These are the activations of a small network on made-up records, seen along a few directions, one row for each record.
Records have a field called W. Each example row is followed by its value.
The word none means that the record has no W.
Other fields move the rows too, some of them a lot.
Random noise pushes rows far along 3 fixed directions. That doesn't count. These rows show it; they differ only by the noise:
[ -75 -164  228   47   16  270  115  115  -50 -115 -179    5  -66 -109
  -67   69  166   73  -68  -49  162  -34]
[ 123   34  126  173 -307  -90  -61  -38  -72  -94    7  -29  -99  216
   99  119  -31  -17  -14   -3  -23    4]
[  68   -4  202  207 -365  -25  -55  -39 -103 -119    6  -26 -112  205
   67  153   22    3   -5  -15   -7   21]
[ 122  138  -16 -287  283 -321  -43 -120  -61 -101  182  -64  -88  -15
 -169  -44  -33  141   84  -56   84 -106]
[ 330  227  -81  123 -313 -438 -171 -136  -30  -41  139  -57  -93  391
  210   68 -233  -80   17   34 -140  -20]

[ 291  153 -259   82    9 -356 -110 -266 -107   23  332  -94  -20  112
  100   99 -322 -112  114  -89  -54   48]
w16
[ 164  203  199 -222 -156 -139 -336 -660   -9   38  341   51   -1  185
   47  237  103   93  164  101  190  -21]
none
[ 442  105 -174   64 -137  -22  -28  -66  278  142 -181   97  102  183
  513   29 -296 -306 -250  273   36 -116]
w9
[ -24    1  -28  141  -82 -178   14  -29  -43  -78  226 -161   -4  181
 -164    9 -142  -55  162 -179 -149   96]
none
[  79  109 -279  178   36 -157   46   69  -34   48   72   -8 -107  111
   61  -51 -326  -98   76 -179 -116   36]
w15
[  99   -9 -252 -211  239  -29  -25   77  235   90 -166  108   56 -158
   -8 -185 -144 -103 -112  191  -75 -145]
w12
[ -31 -248  266  551 -522  502   94   86  -70  -40 -202   19   -4   53
  187  229   65 -272 -190   39   41   88]
w9
[-163  -98   18  -92  198    8  142  261  -16  -37  -90   97   -1 -166
 -231 -194   14    1  -13  -86   -5  -65]
w11
[ -48 -124  110  101  -99   99   -1  -15  -87   33  -28   92  -25  -32
  109    1  148   77  -49   15   24   27]
w6
[  96  -26 -294  327  -39 -163  136  417  -35   42  -61  -17    1  162
   77 -148 -259  -86   74  -57 -240   70]
w8
[ 520  134 -390  149   61  -92  -84 -250  153  110   -7   41   81  170
  468  132 -336 -312 -138   64  130 -187]
w9
[ 159   40   60  279 -227 -204 -125 -311 -168  -99  260  -79   -5  139
  112  171  -35  -88   52 -147  -86   15]
w18
[-138  -70  220  517 -620  286  -71  -70 -102  -66  -14  -71 -105  129
   82  196  -12  -44   33 -234  115  136]
w10
[ 242   74 -191  136 -315 -436  -38    5   -6  110  114  -57   11  228
  233  -50 -167 -105  -32   79 -263   79]
w6
[ -60 -150 -219  340  116  292  260  287  -65   37 -103  -29  -90 -153
   18   66  -16 -133   44 -231  103   21]
w2
[  12  157 -217 -122  255 -396  136  316   45   27  -37   71    2   17
 -268 -206 -156   48   18   90 -300   10]
w12
[ -57  175 -235 -208  403 -432  131  -15 -132  -92  367 -118 -181  -47
 -420 -152 -177   93  189 -224  -55   24]
w15
[  46  114    2   98  -41 -318  -21  -34 -204  -86  238 -146 -134   17
 -219  -16   35   19  239 -166 -101   97]
w4
[ -99    2  188 -387  250   58   18  -45  146  -15 -194   82   17 -352
 -147   -6  297   96  -58   96  204  -66]
w14
[  63  100 -295   20   47 -216  -18   30   40   63  118  -65 -101  -14
  -29  -45 -226  -67   65  -56  -66   33]
w15
[  -6 -279 -154  161  321  570  290  459  159   94 -635   33   25 -361
  170  -73   73 -127 -328 -115  121   28]
w10
[ -52   55  209  634 -737  110 -117 -219 -127 -129  268 -102 -175  308
   80  252  -81  -72  234 -175   25   98]
w2
[  80   79 -285  389   34 -130  126  202  -36  -79   54  -73  -20  174
  -21 -174 -266 -127  107 -177 -121  144]
w2
[ 302   37   38  564 -699  145  -52 -192  -32  103    2   10  -98  338
  569  235 -175 -357   -7   16  -95   73]
w7
[  51   38   89   65 -294  -58  -58 -213   77  -83  -63   71  -78  143
  266  118  100  -28  -32   87   25   61]
w10
[-228   76  293  114 -566 -116 -228  -99 -277 -115  201  -17 -106  178
  -89  225  164   66  110   56 -111  108]
none
[  74 -203   43   38    0  309   44   63   43    7 -158  196   55 -189
  137   64   83  -75  -79   17   63 -111]
w18
[-218 -218  -10  -87  401  298  307  332   78    7 -303  164   43 -358
 -222 -107   53    8  -50  -43  -39 -120]
w12
[-215   -3   71 -351  120 -330  147  448   49   82 -188  138   73  -76
 -303 -264   54  271 -119  406 -334  146]
w16
[   9   -4  244  233 -354  148   23 -172 -270  -95  302  -56 -165   30
 -147  215   65   15   79 -192  138  115]
w7
[ 301  193 -119 -149 -102 -299 -311 -441  181   28  108   26   25   90
  242   71 -201 -102   61   45    7 -191]
w14
[ -64  -43  111   -4 -101   62   43   16  -54   36   40  105  -52  -41
  -62   15   90   51  -21  176   43   56]
w16
[ 311   72 -375  -17  218 -157  -47  -71  260  164 -279   24  145   25
  334 -124 -245 -285 -135   53   69 -195]
w11
[  30  125  176   10 -248 -261 -121 -188  -11  -32  189  -55    8   56
   57   44   76   84  106   41   30   27]
w4
[ 142  169 -266 -114  -41 -583 -147   48   72   97   41   22   29  243
   71 -277 -313   40   82  148 -341   69]
w3
[-259  -64  238 -149   94  -92   46   78 -176  -72   18   80  -87 -100
 -373 -106  169  124   64  -48   -3  -37]
w11
[ 362  183 -193  121   79  -61 -184 -671  -67  -16  358 -177  -33   34
  129  161 -152 -154  158 -234  383  -60]
w7
[ 111   70 -155  239   -5 -357   33  197 -106 -102   69 -121    8  192
 -177 -114 -209  -94  105  -67 -252   70]
w13
[ -91  -94  191  404 -549   12  -23  130 -131    1   52  -88  -92  175
   79   43  -44 -149   53   41  -70  146]
w8
[  80  -96  -23 -358  307  -13   24  187   83   17 -115  154  112 -271
  -80 -115  -18   53 -169   99   -3  -77]
w18
[-232 -177 -112   95  408   77  258  398 -161  -35  -64  -47  -25 -186
 -411 -259   60  132  143 -183   42   36]
w8
[   6  -38   71  399 -471  -76  -56  366   51  -50 -205  112  110  252
  192  -12 -143 -125 -157  231 -290  161]
w13
[-293 -243  -11 -203  566  411  303  192   46  -93 -167   10  -20 -459
 -312 -144  156  205  -64 -217  385  -89]
w3
[ 130  273 -168 -103  279 -463 -203 -400  -32 -132  480 -113  -39  -62
 -129  -35 -129   17  135 -242   40  -73]
w14
[ 126  200 -262  -10  279 -458  -30  291  111   46  -37    5  145   56
  -84 -325 -315  -46    9  113 -269  -17]
w13
[ 152 -144 -123  256    3  200  162  293  115   33 -353  -52   24  -82
  308  -55  -85 -244 -100  -55  -55   92]
w4
[-349 -284  434   29 -176  245  134  229 -287  -66   12   15  -62 -264
 -422   77  375  314  -44  -96   67  145]
w6
[  10  -49  -51  354 -464 -178   -6  327   72  110 -353   36    2  325
  300 -121 -215 -117  -96  197 -451  166]
w3

Here are new rows. What is W for each?
[ -19 -113  -94  -61  424  322  135 -126   81  -55 -155  -69   45 -398
  -39   -7  130   -2   25 -305  402  -14]
w10
[-209  164  -34  -96  260 -360  -17 -250 -180 -104  423  -95 -106  -90
 -464  -13  -29  139  244 -215  -48 -107]
w12
[-207   19  178 -354  305  -74   46 -145  -19  -72   33  -45  -64 -354
 -317   14  320  229  116  -80  221    1]
w10
[-204 -114  241  101 -163  107  -58   43  -11  -97   14   20  -16   78
 -130   42   92   13   55   48  -64  156]
none
[ 101   62  -18   60  -88 -215 -110  -30  -35  -72   33   14   77   82
  -45  100  -51  -57   -9   52   45  -42]
w13
[ 155   91 -155  -56  187 -394  -23 -164 -108  -17  335 -185  -33    1
  -97 -130 -191   75   98 -207 -117  -34]
w6
[-127 -160  228  272 -358  118   -4   64   16  -55 -215  -17    9   44
  143  129  191   27   39  122  -32   86]
w4
[-134   21  433  302 -493  -68 -130 -439 -452 -287  626 -165 -188   81
 -359  343  256  245  480 -448  196  113]
w4
[ 139  228 -343   -7  -31 -692   -4  331    5   48  232  -53  -33  275
 -117 -312 -327   51  121   90 -391   30]
w8
[ 232    5 -326  395 -183  -97  -41  286  151  142 -291  -42   73  225
  397   -5 -265 -181 -115  143 -127   11]
w8
[ 163   79 -232 -116  257 -284  -55  -63   14  121   92  -10   84 -105
  111 -132 -142   26   -6  -69  -11  -20]
w6
[ 331  199 -685  360  386 -245   99   -1  -59   28  236 -295  -81   50
    8  -98 -452 -297  147 -461   71  -20]
w2
[ -15 -149   60 -298  368  292   54 -151  195  136 -209   48  103 -337
   97  -25   43  105  -92  212  230 -188]
w16
[  -8  184   37  -22 -180 -210 -137 -188 -240 -148  278   -9  -62  169
 -170   67   56   42  121  -41  -59   63]
none
[ 169  164   86 -447   84 -363 -231 -417  140   19  150  166   74   21
  105   -2   12  119   42  254   10 -226]
w18
[-215  -74  155  272 -258  244   76  109 -153  -70  -90  -42  -79   98
  -30  -14   83    6   71  -46 -128   30]
none
